These are the activations of a small neural network, seen along a few directions. Each row is one input.
Each table varies a few parts of the input and shows all the possible inputs, shuffled.
Descriptions start from the smaller parts, as in this example, which fits no table here: values(3) and (point or ring(9) or (line(4) and ring(5))).
Shared parts are said once, and a part with two or three values counts as separate values.
(in the rows, 128 means zero)

Other details of the inputs shift rows strongly along two fixed directions, in all tables alike. That doesn't count.

A family of inputs:
row 1: 114 114 129 125 117 117 147 135 132 123 137 160 138 116
row 2: 116 116 125 113 131 115 145 146 149 142 136 167 130 102
row 3: 118 124 139 126 134 128 131 129 120 142 144 140 138 131
row 4: 45 44 111 133 114 152 127 75 27 5 203 88 111 96
row 5: 113 123 135 125 122 143 144 107 127 116 143 137 123 109
row 6: 34 34 131 99 104 145 158 81 75 14 214 145 99 32
row 7: 113 121 123 128 106 125 143 131 120 110 117 138 138 115
row 8: 160 150 134 152 150 127 106 128 124 155 130 109 133 183
row 9: 120 127 114 138 112 123 127 134 105 118 119 124 143 143
row 10: 161 171 133 102 116 122 117 141 170 162 94 122 121 113
row 11: 122 118 127 145 125 132 133 130 112 119 116 119 134 141
row 12: 153 164 132 87 115 106 137 152 196 156 79 163 120 80
row 13: 110 132 136 121 106 136 145 114 116 112 127 128 129 106
row 14: 159 151 134 134 146 131 112 126 143 156 129 122 125 158
row 15: 105 118 113 123 113 125 140 136 120 117 116 135 134 106
row 16: 158 161 133 106 114 109 117 156 158 160 80 131 133 128
row 17: 114 128 135 121 116 145 145 107 127 113 134 131 122 104
row 18: 112 124 139 125 126 130 140 121 118 132 157 147 134 122
row 19: 119 132 147 109 111 130 148 124 141 130 112 140 129 90
row 20: 151 168 129 89 107 102 128 150 183 159 88 157 127 96
row 21: 116 132 142 100 123 129 145 122 148 140 151 164 124 95
row 22: 119 121 138 119 123 138 147 124 140 129 125 134 119 97
row 23: 111 117 117 125 117 128 144 136 129 116 111 134 129 104
row 24: 154 155 116 152 139 140 95 119 102 141 119 84 135 188
row 25: 121 127 123 122 125 125 145 131 147 123 115 148 125 99
row 26: 152 154 137 97 125 102 134 150 192 165 110 173 123 103
row 27: 112 127 140 126 112 138 147 111 120 112 132 132 128 106
row 28: 128 78 107 179 184 137 62 106 34 82 217 65 125 232
row 29: 121 116 113 153 144 131 131 126 118 120 134 129 132 142
row 30: 108 127 119 122 111 124 144 125 132 112 124 142 129 104
row 31: 116 114 114 154 136 132 131 119 114 114 141 128 133 148
row 32: 143 151 137 89 123 99 138 153 191 168 121 184 125 96
row 33: 114 122 122 132 121 127 141 123 132 115 127 139 129 116
row 34: 117 121 133 147 128 141 136 110 104 116 144 120 133 140
row 35: 150 134 119 168 165 140 97 126 106 148 154 93 133 200
row 36: 117 114 113 153 147 129 129 129 114 124 146 136 135 145
row 37: 154 127 106 177 160 133 103 136 108 135 110 85 135 199
row 38: 157 149 117 154 142 138 97 133 106 149 106 74 132 185
row 39: 105 125 137 120 109 136 143 117 111 115 119 125 134 104
row 40: 153 143 125 147 132 126 110 142 121 141 95 101 137 170
row 41: 115 124 138 116 124 136 145 122 146 131 147 146 120 95
row 42: 152 160 145 89 110 123 138 144 180 158 83 134 114 85
row 43: 154 139 132 133 145 113 113 152 141 164 121 135 136 164
row 44: 113 114 134 148 131 141 134 114 101 120 135 117 138 139
row 45: 83 66 136 99 126 127 128 103 97 61 203 141 104 75
row 46: 150 131 127 152 146 123 111 143 123 149 120 118 138 178
row 47: 151 145 100 163 149 126 95 137 105 141 110 93 140 192
row 48: 149 172 146 83 99 112 134 139 170 158 93 147 126 90
row 49: 159 138 121 152 151 113 105 147 126 157 129 126 145 192
row 50: 150 151 148 96 116 126 141 140 179 154 91 137 112 87
row 51: 115 138 132 110 108 141 144 111 132 117 125 133 122 96
row 52: 108 126 128 123 110 145 143 114 124 110 131 121 122 97
row 53: 149 134 112 154 164 119 106 143 125 153 136 127 137 179
row 54: 207 190 155 82 144 99 109 172 223 221 80 150 112 125
row 55: 122 125 133 114 106 119 150 135 148 120 112 155 132 98
row 56: 155 130 121 173 153 130 103 136 107 141 115 95 139 202
row 57: 72 93 136 43 77 115 145 109 120 57 158 155 99 4
row 58: 111 130 128 133 116 136 126 120 95 123 122 110 142 133
row 59: 119 122 139 133 133 132 133 123 118 135 138 131 136 132
row 60: 129 90 119 151 153 138 82 101 72 65 166 62 106 169
row 61: 123 130 139 114 120 137 146 121 157 130 132 142 117 90
row 62: 110 105 120 135 129 129 147 132 130 117 127 143 129 112
row 63: 162 137 120 161 145 120 107 140 127 143 112 111 140 190
row 64: 157 134 119 142 153 116 115 151 148 158 114 128 131 160
row 65: 115 113 129 141 138 142 135 121 112 128 146 120 125 132
row 66: 154 138 119 172 152 148 102 118 108 133 126 74 127 190
Each input here is: line(6) and (point or line(10)).
Q: Changing only the line(6) part turns row 34 into row 18. The same change can be made to row 5. Which row results?
A: row 21
Q: A walk changes only the line(6) part. It starts at row 9 and steps to row 7. List the rest of the walk in order.
A: row 55, row 63, row 1, row 49
Q: Change only the line(10) part in row 40. List by row number the other rows that result.
A: row 7, row 12, row 13, row 23, row 30, row 39, row 42, row 51, row 52
Q: Change only the line(10) part in row 20. List by row number the other rows that result.
A: row 9, row 10, row 15, row 16, row 24, row 38, row 47, row 48, row 58

A family of inputs:
row 67: 151 127 108 153 161 124 87 129 106 125 144 95 121 181
row 68: 76 91 97 165 117 136 151 125 74 93 135 133 155 141
row 69: 190 183 155 55 131 92 110 156 227 192 104 172 109 90
row 70: 173 163 136 118 130 125 114 146 158 160 86 105 120 141
row 71: 178 159 125 117 153 108 87 143 159 160 126 117 116 161
row 72: 97 99 145 107 117 133 151 113 123 107 171 156 119 85
row 73: 128 110 126 114 125 119 130 132 144 107 130 137 114 104
row 74: 97 111 129 61 101 107 157 131 175 99 137 187 104 21
row 75: 145 145 115 159 137 140 105 116 100 123 116 85 132 175
row 76: 83 89 112 149 114 155 142 105 79 77 141 104 128 117
row 77: 92 121 147 102 99 144 157 109 124 119 142 144 124 72
row 78: 162 133 137 150 155 128 99 133 117 145 125 93 131 182
row 79: 125 133 114 164 134 148 110 103 82 111 141 83 137 177
row 80: 132 117 137 114 125 118 130 136 145 121 108 132 118 102
row 81: 132 102 115 166 155 136 104 122 87 103 152 91 125 182
row 82: 158 147 109 213 178 154 138 135 147 183 107 118 145 208
row 83: 165 165 120 135 133 103 117 165 152 179 80 137 148 166
row 84: 79 113 123 123 99 123 164 132 112 119 141 169 153 97
row 85: 136 118 140 150 149 137 112 121 99 134 145 103 134 171
row 86: 119 116 138 109 125 120 130 123 138 115 151 147 117 102
row 87: 72 103 120 149 113 137 155 119 76 118 161 153 159 137
row 88: 107 106 145 103 117 126 151 130 135 112 126 149 119 76
row 89: 103 121 135 120 107 143 144 116 114 112 138 122 127 98
row 90: 113 140 137 115 109 140 141 109 123 122 135 133 129 105
row 91: 189 187 136 88 115 105 114 152 204 164 58 134 115 106
Q: What is each input in this table made of?
A: point or (line(4) and (point or line(5)))

A family of inputs:
row 92: 175 159 107 175 162 147 106 128 142 165 101 90 137 206
row 93: 198 191 151 91 141 93 126 161 229 188 100 166 123 124
row 94: 113 97 108 177 131 130 100 133 64 102 141 88 151 190
row 95: 120 119 102 199 142 147 122 110 73 91 131 97 141 195
row 96: 177 145 113 181 157 115 101 153 126 137 83 97 133 201
row 97: 99 92 138 100 140 126 127 118 117 112 169 141 108 73
row 98: 148 151 132 117 141 106 144 132 177 158 135 168 127 129
row 99: 168 163 129 114 117 114 110 129 170 126 84 122 109 115
row 100: 170 140 136 96 122 98 113 168 172 159 113 148 120 141
row 101: 136 163 163 59 121 100 166 140 223 188 122 216 115 43
row 102: 115 155 142 116 102 133 155 125 119 146 113 141 146 116
row 103: 85 87 103 131 121 123 117 118 73 73 149 104 141 116
row 104: 156 142 127 117 136 125 143 155 188 165 82 143 125 110
row 105: 85 76 134 145 151 141 121 111 82 95 189 112 121 122
row 106: 196 145 136 139 156 103 97 161 168 165 118 110 119 185
row 107: 65 89 103 170 131 162 164 90 89 95 157 134 142 125
row 108: 118 101 105 188 146 166 114 109 52 109 144 60 133 179
row 109: 113 151 157 78 71 145 179 125 183 148 114 181 111 27
row 110: 146 163 121 124 124 99 120 142 159 161 99 153 154 136
row 111: 168 167 126 96 118 109 112 129 171 123 80 131 103 94
row 112: 115 107 117 173 177 154 83 92 56 107 193 73 122 192
row 113: 144 148 167 93 125 119 132 132 185 171 143 163 113 91
row 114: 75 86 113 160 124 128 162 120 95 79 128 151 135 112
row 115: 112 116 121 144 116 155 146 108 134 116 133 114 121 126
row 116: 135 92 106 179 167 135 92 119 73 95 172 72 123 205
row 117: 94 121 117 146 119 132 159 112 120 95 118 161 133 107
row 118: 184 198 142 86 127 128 116 137 196 182 78 118 112 101
row 119: 56 120 158 84 56 142 191 107 118 101 143 167 129 36
row 120: 102 115 127 145 99 135 148 110 121 82 127 129 119 115
row 121: 152 142 151 113 161 104 129 153 178 186 119 168 126 123
row 122: 167 142 111 166 149 107 86 161 117 154 100 101 159 201
row 123: 186 187 159 80 120 103 107 163 180 188 58 109 126 131
row 124: 85 83 123 148 117 155 153 119 117 95 137 119 123 109
row 125: 146 135 134 97 111 108 129 146 168 117 79 142 103 82
row 126: 141 146 108 131 130 119 82 123 108 119 122 95 137 157
row 127: 93 116 121 116 112 153 149 102 136 100 135 124 114 81
row 128: 111 112 136 138 107 152 155 131 121 128 127 125 124 106
row 129: 75 90 116 126 99 144 149 110 84 82 186 151 130 116
row 130: 111 115 121 113 132 125 131 102 120 90 176 125 112 107
row 131: 110 119 119 181 145 139 124 123 55 135 121 95 161 204
row 132: 76 70 109 164 147 134 156 114 80 88 181 147 140 135
row 133: 122 154 143 112 105 135 125 113 111 134 116 105 133 125
row 134: 64 86 124 79 101 141 170 114 141 79 136 154 105 11
row 135: 117 122 141 123 143 135 117 108 121 126 175 125 114 116
row 136: 114 136 144 115 111 126 154 143 118 144 102 140 145 115
row 137: 141 120 101 149 153 115 109 149 106 148 131 141 137 191
row 138: 83 95 119 137 129 139 168 125 136 119 123 155 133 96
row 139: 226 167 124 132 184 97 57 159 165 170 105 83 112 200
row 140: 166 178 159 60 111 99 115 159 178 176 63 125 121 90
row 141: 58 97 121 78 90 152 179 91 136 76 148 161 104 6
row 142: 103 130 115 130 106 121 139 129 118 114 133 148 154 113
row 143: 82 101 122 151 123 151 175 120 102 124 135 147 143 105
row 144: 160 165 128 100 111 104 99 141 163 144 100 126 132 120
row 145: 216 182 123 142 166 127 70 154 152 190 75 63 120 186
row 146: 109 135 119 157 125 153 159 109 113 142 134 136 144 130
row 147: 104 89 148 134 141 133 133 127 114 125 172 135 121 114
row 148: 111 106 93 181 149 149 108 116 55 105 176 109 151 216
row 149: 70 127 137 122 96 139 176 105 94 124 135 158 154 92
row 150: 192 162 124 151 167 123 73 130 140 147 140 85 117 210
row 151: 66 119 138 90 78 159 183 98 129 96 150 161 112 17
row 152: 94 87 116 107 117 125 129 131 100 91 163 139 122 109
row 153: 180 131 115 176 177 116 101 152 125 151 134 99 134 221
row 154: 71 91 120 154 117 164 178 117 81 99 148 140 144 94
row 155: 154 139 157 106 151 107 130 158 181 182 125 163 123 107
row 156: 168 144 122 110 139 100 117 171 160 161 111 151 133 156
row 157: 88 72 102 167 140 166 124 105 72 83 147 80 124 145
row 158: 146 148 145 52 99 93 139 152 208 123 67 173 96 24
row 159: 164 153 102 162 162 120 92 137 113 161 133 124 143 229
row 160: 207 179 146 142 134 111 89 164 140 201 68 74 135 218
row 161: 155 128 201 84 121 134 127 92 148 107 131 133 117 106
row 162: 153 133 139 123 110 105 132 151 169 126 82 134 113 112
row 163: 169 133 106 152 143 111 71 147 105 136 104 79 139 193
row 164: 143 140 135 161 169 138 106 123 119 160 161 121 136 177
row 165: 114 139 123 153 120 163 155 114 114 132 133 130 143 125
row 166: 107 61 186 110 121 144 139 85 90 56 160 123 121 99
row 167: 152 143 106 119 143 127 81 128 110 123 145 108 121 174
row 168: 122 119 133 123 116 123 145 116 138 114 169 144 117 112
row 169: 155 152 128 83 113 109 106 139 164 145 130 149 116 119
row 170: 87 103 113 131 118 114 149 138 107 114 127 160 153 107
row 171: 82 100 115 154 98 132 129 108 81 86 163 116 149 130
row 172: 107 130 116 160 132 153 103 93 37 101 144 57 143 186
row 173: 149 144 139 25 100 88 132 163 204 146 104 192 101 33
Q: What is each input in this table made of?
A: values(2) and (point or (line(5) and line(8)))
Q: Changing only the values(2) part turns row 168 into row 106. The same change can be made to row 148. Which row results?
A: row 156
Q: Changing only the values(2) part turns row 163 into row 144. The same change can be made to row 104. Which row results?
A: row 92
Q: Change only the values(2) part in row 109. List by row number the other rows that result.
A: row 128
Q: Change only the line(5) part in row 143. List by row number the other rows that result.
A: row 108, row 128, row 145, row 154

A family of inputs:
row 174: 137 130 124 141 143 130 112 118 125 126 141 118 123 146
row 175: 137 129 120 144 138 124 126 141 137 141 109 125 133 145
row 176: 124 107 116 148 144 126 102 122 87 102 143 94 128 162
row 177: 160 160 150 96 125 116 128 150 178 174 105 146 121 112
row 178: 146 142 121 119 133 116 102 134 129 132 124 115 122 143
row 179: 153 161 141 101 129 118 123 140 169 169 106 143 125 117
row 180: 116 106 120 172 155 144 111 115 73 117 149 88 140 178
row 181: 89 98 138 104 114 132 160 113 131 91 154 161 117 64
row 182: 121 129 134 132 114 125 140 128 126 132 127 135 137 131
row 183: 94 97 116 164 123 162 128 93 63 76 148 78 127 146
row 184: 47 98 133 94 78 135 192 105 121 86 153 191 135 27
row 185: 162 151 145 99 128 115 126 141 182 154 117 144 112 114
row 186: 125 127 132 134 124 128 137 129 120 122 120 139 138 132
row 187: 150 129 123 127 132 124 104 135 123 128 133 111 126 150
row 188: 144 147 116 130 133 123 128 142 150 150 106 133 133 134
row 189: 143 136 118 144 135 128 129 142 135 147 114 127 130 150
Q: What is each input in this table made of?
A: point or (values(3) and line(5))
Q: Change only the values(3) part in row 186. List by row number the other rows that result.
A: row 182, row 184
Q: Change only the line(5) part in row 176. List by row number the other rows that result.
A: row 175, row 180, row 181, row 186
Q: Change only the values(3) part in row 174. List by row number the other rows that result.
A: row 181, row 185
